Each row below holds a small network's activations on one input, seen along a few directions.
In each table, some parts of the input vary, and every possible input appears once, in random order.
A made-up example of a description, with smaller parts first: one of 6 places along a line, together with either a single point or one of 11 places along a line or (one of 2 separate values, together with one of 8 places around a ring).
Shared parts are said once, and a part with two or three values counts as separate values.

A family of inputs:
x1: [ 11 -14 -16  10  16  24  16 -24   8  -2  -7 -36 -22]
x2: [ 14   4  22  13 -34 -25 -31 -21  40   2  -4  -3  17]
x3: [ -8 -31   4  -7  39   0  34 -18   0  18 -14 -26 -27]
x4: [-33  76   0 -29  15  11   7  40 -90  13  -6 -20  29]
x5: [ -5 -21  10   9 -30 -13 -29  14  17  -1  -3  33  29]
x6: [-17  97  12 -27   8  -1  -2   3 -70  16  -5 -58  12]
x7: [-22 -48  -8  -3  52  11  41  17 -20  14 -21  18 -11]
x8: [  8 -16 -30   0   5  13  10   4  -4 -39   4  27  -2]
x9: [ 33   2  45   2 -22 -17 -31  -2  36  35   3   3  -6]
x10: [ -6 -35 -27  11  25  37  21  10 -13  -6 -10   5  -7]
x11: [  3  14  -7  15 -28 -25  -8 -28  44 -21  26  -2  -8]
x12: [ 15 -24  33  -3 -19  -4 -29  32  13  33   3  39   7]
x13: [-16 -10 -19  10 -24 -12  -6   6  22 -25  26  34   5]
x14: [ 24   4 -18   0  -3   1   6 -30  17 -35   7 -13 -17]
The inputs of x6 and x4 match in every part but one. If x9 is changed in the same way as x6 into x4, which row does it become?
Answer: x12
Describe the family of inputs behind these rows.
Answer: one of 2 separate values, together with either a single point or one of 6 places along a line

A family of inputs:
x15: [  1  12  18 -24   9   5  -1  26 -41  10 -10  12  -3]
x16: [  0  23  15 -14  13  -4  17 -17 -16   6  -1 -21 -30]
x17: [  2  13 -22   9   3  16  24   5 -22 -23  20  -9  -8]
x18: [ -6 -25   4  -5 -11 -11   6 -11  38   7  24 -10 -21]
x19: [ 34 -21 -17  13   2  24  -4 -12  20 -10 -22  -7   6]
x20: [ 18 -20 -28  13 -10  -1  -3   1  20 -28  22  15 -19]
x21: [-19 -25  -1  13  -4 -29   9 -34  32   3  -1   9  -5]
x22: [ 23  13 -22   3  18  26  14 -12 -29 -10 -23 -25  13]
x23: [ -6 -24   0 -18 -11  -5 -16  33  18  16  12  35   0]
x24: [  6  14   3  -7  27  -3  12 -21 -18  19 -23 -41  -1]
x25: [ 19 -19  17 -12   9 -15  -4 -24  30   2  12  -6 -19]
x26: [ 17  47  32  11 -66 -19 -49  -5  39   1  14  -7  27]
x27: [-11 -29 -26  26 -14   8   2 -19  20 -26   6  19   4]
x28: [  6 -28  19   9  -3  21 -19  27   4  26 -23  13   6]
x29: [-26 -23   1  13   1 -10 -10  32  24   9  -6  45  15]
x30: [ -7  13   1 -12  14 -26  23 -10 -13  -1  11 -21 -16]
x31: [-21   7   4 -17   0   8  10  35 -29  19  11  11   9]
x32: [  8 -29   9   2   6  -1 -13 -19  23  11 -17 -31 -16]
x33: [ 10 -18  14 -14   6   5 -25  26  11  16  10  33  -4]
x34: [ 21 -22  -8  -1 -11  25 -12  -2  18 -29   7  -1 -23]
x35: [  5  94  16  -3 -42 -25 -38  -7  -2   8  12 -14  28]
x36: [-32  14  -2   4  20 -26  29 -16  -1  -5  -7 -14   5]
x37: [ -5   0  10  -7  15  16  -9  25 -48  20 -26  -9  13]
x38: [ 13  17 -12  -1  13  32  14  -7 -25 -19  17 -11  -6]
x39: [-33   5   0   2   7 -13  12  12 -40  13 -12  31  26]
x40: [-15  13 -26  15  11   3  31  -6 -12 -35  -8   4  18]
The inputs of x25 and x16 match in every part but one. If x26 is changed in the same way as x25 into x16, which row does it become?
Answer: x35
Describe the family of inputs behind these rows.
Answer: one of 2 separate values, together with either a single point or (one of 3 separate values, together with one of 4 places along a line)
